These are the activations of a small neural network, seen along a few directions. Each row is one input.
In each table, some parts of the input vary, and every possible input appears once, in random order.
A made-up example of a description, with smaller parts first: one of 3 separate values, together with either a single point or one of 9 places around a ring or (one of 6 places along a line, together with one of 8 places around a ring).
Shared parts are said once, and a part with two or three values counts as separate values.
In the rows, 128 means zero.

Other details of the inputs vary at random and push rows far along two fixed directions, the same in every table; ignore that.

A family of inputs:
row 1: [152  62 124 139 123  75 145 107 142 174 163 117 125 155 163]
row 2: [119 119  94 137 143 144 132 148 108 117 103 131 130 119 128]
row 3: [162  68 112 131 126  91 142  99 134 171 150 124 120 174 160]
row 4: [183 107 116  95 117 110 159 128 163 150 158 117 100 193 151]
row 5: [ 61 116 119 148 102 113 108 158 133 165 104 134 158  75 137]
row 6: [130 166 113 142 138 150 114 160 118 131  98 137 119 105 128]
row 7: [154 183  99  82 168 177 133 187  97  53 130 124  67 134 101]
row 8: [ 96 130 162 124 145 135  88 131 113 103 125 148 137 105  97]
row 9: [126 170 143 132 137 121 136 109 122 134  69 132 116 112  93]
row 10: [ 50 112 114 171 108  89  91 125 117 142 110 172 156  71 153]
row 11: [ 90 159 146 101 152 148 114 115 103 100 123 146 149 108 116]
row 12: [ 79 115 163 176  98 114  93 102 125 126 111 128 197  97 118]
row 13: [ 98 130 131 128 142 121 144 113  97 124  62 126 132 107  85]
row 14: [143 103 168  89 120 108 152  83 160 175 166 119 149 176 147]
row 15: [182 142 158  59 154 171 161 130 153 112 169 102  88 198 100]
row 16: [147  98 168 104 128  70 132  59 146 145 170 144 161 158 161]
row 17: [ 98 132 162 112 134 162 104 153 135 122 109 122 142 111  87]
row 18: [ 60 127 118 148 105 120 102 167 120 162  85 140 161  85 134]
row 19: [151  82 124 133 110  62 128  87 147 154 167 151 113 161 178]
row 20: [198 131 116 125 134 117 146 115 155 146 150 130  96 175 155]
row 21: [ 69 107 108 165 127 122 108 151  94 150  85 143 162  81 133]
row 22: [151  88 132 115 106  80 144 127 166 179 164 112 118 163 160]
row 23: [193 122 121 128 123 112 146 112 158 153 165 131  98 153 154]
row 24: [158 148 133  88 179 199 136 147 114  53 108 108 123 128  74]
row 25: [159  87 170 113 130  75 118  73 155 133 172 142 143 165 140]
row 26: [166  90 135 148  89  74 147 103 146 157 182 105 117 175 164]
row 27: [100 145 109 126 138 123 107 160 111 102 124 137 114  95 127]
row 28: [159 185  98  78 163 178 133 183  94  53 122 132  70 136 101]
row 29: [ 59 110 173 186  96 119  81 115 113 141 111 132 186  89 109]
row 30: [ 99 140 106 122 118 152 129 165 137 121 104 131 125 104 124]
row 31: [ 62 120 109 148 105 118  96 151 129 169  87 135 159  95 138]
row 32: [157  93 124 158  85  81 143  96 140 155 162 123 132 178 166]
row 33: [ 68  92 104 173 115 113 111 135 110 154 103 145 166  69 139]
row 34: [101 161 136 109 139 110 130 115 100  99  79 143 111 111  86]
row 35: [ 59 129 104 155 121 106  81 138 102 136  97 158 149  83 140]
row 36: [120 116  96 137 140 149 131 141 113 112 101 129 123 110 132]
row 37: [159  81 123 119 103  81 153 116 179 177 180 120 117 163 156]
row 38: [ 58 116 118 160 114  90  92 137 110 143 119 159 151  68 145]
row 39: [158 147 141  86 182 212 133 160 104  59 117 108  99 134  63]
row 40: [101 143  99 131 137 128 114 154 120  97 134 146 116  88 120]
row 41: [ 51 111 123 161 103 101 100 159 128 181  99 135 166  85 143]
row 42: [169 203 141  83 174 198 139 132 128  72 108 116 127 121 101]
row 43: [144  99 176 141 105 104 139  75 139 154 183 116 139 185 136]
row 44: [115 155 108 155 131 147 116 143 134 129 103 144 124  90 136]
row 45: [142 192 140  90 144 206 150 133  99  59 128 101 123 143  91]
row 46: [162 112 159 133  92  68 167  65 131 148 130 112 116 183 118]
row 47: [105 145 104 156 104 143 112 143 103 115 107 118 134 120 127]
row 48: [165 212 138  76 180 218 144 139 118  74 116 115 106 131  93]
row 49: [102 158 151 133 119 151 123 110 111  95 110 116 181 107 117]
row 50: [ 87 128 112 185 116 107 101 131 145 167 116 148 154  67 144]
row 51: [166 102 118 106 111 111 151 122 164 151 149 119 104 171 156]
row 52: [ 63 130 107 190  91 121 107 144 116 128 115 130 163  69 127]
row 53: [103 140 105 119 115 149 127 169 133 126 111 127 128  97 120]
row 54: [157 104 168  86 121 100 151  83 168 160 156 116 162 170 150]
row 55: [167 164 130  66 184 201 159 135 108  55 114 105 127 136  92]
row 56: [156  87 135 154  83  76 146  99 141 163 179 116 126 162 164]
row 57: [ 79 127 164 177 126 114  77 104 143 156  91 148 196  71 125]
row 58: [ 77 147 119 180 126 123  92 154 119 161  91 143 151  71 140]
row 59: [183 129 171 114 148 130 140  87 158 155 174 125 109 182 130]
row 60: [111 122  95 136 142 157 135 150 111 105 105 133 122 102 123]
row 61: [229 166 103  85 158 167 153 138 143 107 148 109  56 188 128]
row 62: [119 144 106 154 103 146 126 139 114  99 113 120 124 119 133]
row 63: [169 178  96 108 125 192 153 170 108  53 137 103  83 136  99]
row 64: [101 133 154 113 131 149 107 139 145 117 101 122 166 107  99]
row 65: [ 93 126 146 127 161 169 122 129 104 117 116 127 144 114  96]
row 66: [168  90 128 151  84  87 154  91 148 148 177 122 116 178 166]
row 67: [147 170 128  69 185 216 157 140  96  65 116 108 117 135  87]
row 68: [172  80 106 125 135 108 161 116 146 141 171 119 107 155 142]
row 69: [164  99 133 149  95  87 147 113 133 153 174 110 116 179 158]
row 70: [228 165 114  87 159 159 160 150 150 102 161 101  54 174 127]
row 71: [ 82 142 111 182 118 126  93 133 130 153  82 151 151  69 150]
row 72: [ 73 128 121 183  87 113 104 143  99 143 102 134 163  96 139]
row 73: [167  93 185 142 128  96 113  81 164 179 163 134 134 159 137]
row 74: [161 118 154  88 115  85 171  94 152 157 117 113 103 180 109]
row 75: [163  88 122 124 117  62 134  94 145 153 174 150 111 179 172]
row 76: [163 174  93  81 154 174 140 170 110  51 141 133  70 126 104]
row 77: [168  64 125 133 129  82 153 110 135 174 168 119 115 176 162]
row 78: [123 160 113 144 136 148 116 155 127 130 111 133 118  86 128]
row 79: [ 69 107 106 161 130 130 113 152 101 140  97 135 154  67 129]
row 80: [144 180 143  72 178 190 129 145 107  55 145 129  86 148  81]
Description of these inputs: one of 5 separate values, together with either a single point or one of 5 places around a ring or one of 10 places around a ring.
Changing only the choice among 5 separate values turns row 13 into row 34. The same change can be made to row 2. Which row results?
Answer: row 75
Changing only the choice among 5 separate values turns row 77 into row 41. The same change can be made to row 24. Which row results?
Answer: row 64
Start at row 12 and move only the place on the ring of 5, one step at a time. The first step leads to row 29. Which rows follow, in order?
Answer: row 43, row 45, row 49
Change only the choice among 5 separate values in row 65. List by row number the other rows that result.
Answer: row 15, row 43, row 59, row 80
Change only the place on the ring of 10 in row 30. List by row number the other rows that result.
Answer: row 4, row 5, row 18, row 22, row 31, row 37, row 41, row 51, row 53
Change only the place on the ring of 10 in row 27. List by row number the other rows that result.
Answer: row 7, row 10, row 19, row 28, row 35, row 38, row 40, row 75, row 76

A family of inputs:
row 81: [142 107 128 147 117 110 126 126 156 174 125 125 127 134 145]
row 82: [109 105 159 161 108 106 116 101 143 177 135 125 169 123 141]
row 83: [193 118 122 102 125 120 168 126 164 152 156 105  87 175 137]
row 84: [ 40 133 116 161 129 119  85 154 119 171  78 160 166  55 137]
row 85: [113 118 131 148 121 132 117 127 107 106 148 128 140 122 130]
row 86: [178 123 154  99 130 116 156 101 145 136 143 113 108 180 116]
row 87: [152 105 127 117 138 104 125 120 156 170 143 138 115 148 155]
row 88: [ 61  60 152 193  76  55 106  75 135 209 128 142 208 111 171]
row 89: [ 74 132  95 169 122 129  93 160  97 118 101 147 134  79 132]
row 90: [130 181 115  96 144 181 137 158 101  61  94 113 110 124  86]
row 91: [167 121 148 104 152 126 136 100 149 133 162 132 123 155 137]
row 92: [160  79 122 139  90  56 154  95 160 194 172 129 119 174 185]
row 93: [ 44 149  91 166 109 142 104 172 109 128  70 135 160  49 127]
row 94: [222 151 135  52 182 173 169 121 137  80 157 113  72 186 107]
row 95: [201 209 105  69 171 228 159 166 111  24 135 100  70 153  88]
row 96: [ 80 166 138 114 147 170  99 159 118 102  98 134 149  83  99]
row 97: [105  88 130 150 125  90 106 120 153 187 121 148 153 110 158]
row 98: [ 56 211 109 141 138 198  91 182  90  56  63 135 147  45  85]
row 99: [ 69 119 125 159 121 136 109 134  91 106 111 134 157  93 116]
row 100: [166 128 107 121 117 115 148 133 140 145 148 126  98 161 155]
row 101: [125 104 104 154 118 110 116 140 119 126 136 137 119 121 142]
row 102: [124  63 180 165  78  39 120  64 171 224 168 132 172 157 171]
row 103: [121 122 142 138 101 111 121 115 136 138 143 124 147 137 140]
row 104: [ 39 125 135 181  97  95  89 112 111 151  82 153 190  64 136]
row 105: [124 179 103 113 141 175 138 178 122 111  93 116  99 105 103]
row 106: [ 71 168 136 126 149 157  92 148 117 105  91 148 153  68 104]
row 107: [122  95 132 144 123 101 132 101 106 123 141 131 138 140 133]
row 108: [166  65 152 139 101  44 142  60 140 156 189 139 123 184 164]
row 109: [151 146 147  98 132 154 146 133 135 113 127 108 113 155  99]
row 110: [159  96 104 126 115  97 149 125 132 128 168 124  97 155 149]
row 111: [ 83 126 139 128 150 135 110 124 115 135  94 140 164  94 115]
row 112: [124 205  97 110 156 206 128 197 111  88  78 117  91  95  90]
row 113: [171 139 124  92 144 142 152 130 106  65 148 116  85 169 103]
row 114: [211 118 159  95 130 105 164  84 159 141 166 114  94 197 130]
row 115: [ 72  96 146 163  87  84 110 102 128 168 119 137 179 115 145]
row 116: [113  71 176 176  83  35 112  57 169 221 158 146 176 141 172]
row 117: [ 58 155 130 126 155 181 101 158 102 106  75 135 165  67  93]
row 118: [189  80 141 138 108  70 144  89 176 207 169 123 110 188 173]
row 119: [200 170 118  80 153 171 151 143 112  37 168 114  62 172 100]
row 120: [236  79 123 111 111  83 171  96 174 164 196 113  85 220 176]
row 121: [ 80  69 148 182  90  56 114  72 130 197 123 141 195 118 166]
row 122: [ 35 139 140 141 138 130  87 137 107 133  66 151 180  58 105]
row 123: [200 127 115  67 155 141 167 140 158 122 160 112  74 175 130]
row 124: [202 156  92  85 143 175 167 167 137  80 140 103  72 162 116]
row 125: [129 135 143 126 139 142 136 119 123 130 107 117 138 129 108]
row 126: [110 127 147 101 140 136 122 127 131 127 121 131 139 128 111]
row 127: [176  97 126  96 133  89 154 111 162 174 167 130  98 174 159]
row 128: [159 142  88 110 143 165 143 172 111  70 136 117  84 130 111]
row 129: [ 89 173 132 106 161 168 108 150 108  90  81 141 136  80  91]
row 130: [186 136 144 107 144 140 156 104 139 122 140 113 106 165 117]
row 131: [ 93 145 107 122 151 162 111 174 126 119  88 137 137  75 112]
row 132: [249 120 111  85 132 124 175 120 161 128 187 106  57 224 157]
row 133: [125 171 111 127 152 181 121 155  91  50 125 128 112 105 100]
row 134: [143 168 115  90 147 185 140 165  92  38 128 112  88 139  82]
row 135: [125  99 145 153 100 101 125  98 139 160 154 124 161 141 157]
row 136: [122 129 145 128 129 149 134 124 128 134 115 113 142 130 110]
row 137: [137  77 149 158 100  61 134  64 144 182 154 137 159 152 171]
row 138: [122 127  98 142 122 119 124 148 108 121 135 138 105 123 141]
row 139: [ 38 112  99 187  99  93  95 146  98 150 101 153 158  62 147]
row 140: [ 83 137 145 171 120 129 101 117 128 151 104 138 171  85 126]
row 141: [216 155 126  68 147 171 163 144 121  45 185 101  58 197 103]
row 142: [ 67 132 144 143 137 144  94 135 121 139 104 140 176  78 122]
row 143: [110 158 111 133 150 169 121 145  82  60 107 132 121  97  98]
row 144: [ 75 152 109 155 126 160 107 173 125 133  69 128 148  61 107]
Describe the family of inputs behind these rows.
Answer: one of 4 places along a line, together with either one of 6 places around a ring or (one of 2 separate values, together with one of 5 places around a ring)
Changing only the place on the line of 4 turns row 95 into row 140. The same change can be made to row 120. Which row results?
Answer: row 81
Changing only the place on the line of 4 turns row 91 into row 133. The same change can be made to row 126. Which row results?
Answer: row 134
Start at row 96 and move only the place on the line of 4, one step at a time. The first step leads to row 102. Which rows follow, in order?
Answer: row 103, row 141
Start at row 99 and move only the place on the line of 4, one step at a time. The first step leads to row 88. Which rows follow, in order?
Answer: row 136, row 117
Change only the place on the ring of 5 in row 86. List by row number the other rows that result.
Answer: row 102, row 109, row 114, row 116

A family of inputs:
row 145: [ 94 161 126 130 131 162 125 160 131 152  64 117 139  90 104]
row 146: [113 172 126 133 144 164 103 159 152 135  91 142 141  83 124]
row 147: [139  89 120 103 130 103 140 130 133 134 164 132 117 148 145]
row 148: [106  68 149 132 125  54 119  88 166 229 129 158 163 130 174]
row 149: [152  70 155 144  98  90 149  86 142 171 157 107 150 174 147]
row 150: [ 61  88 166 155 120  65  95  73 118 162 118 158 179 103 129]
row 151: [167 147 118 113 129 155 133 156 140  99 169 115  98 144 131]
row 152: [ 82 125 120 118 154 158 117 138 107  96 109 140 154 100 113]
row 153: [189 119  93  93 151 117 158 134 120 100 155 134  64 169 135]
row 154: [ 96 152 133 150 135 172  98 147 114 101 120 130 158  84 117]
row 155: [152 140 165 132 126 116 116  88 137 120 157 130 130 151 123]
row 156: [ 83 140 109 145 107 150 122 171 106 117  98 107 139  96 107]
row 157: [120 144  92 152 109 130 140 152 104 114  96 121 112 110 125]
row 158: [182 155  96 126 132 141 137 140 127  99 156 130  74 154 144]
row 159: [183 152 152  92 127 144 167 100 123  92 138  98 102 184 101]
Describe the family of inputs behind these rows.
Answer: one of 3 separate values, together with either a single point or one of 4 places along a line
Change only the choice among 3 separate values in row 152. List by row number the other rows that result.
Answer: row 149, row 154
Change only the place on the line of 4 in row 150. List by row number the other rows that result.
Answer: row 147, row 152, row 153
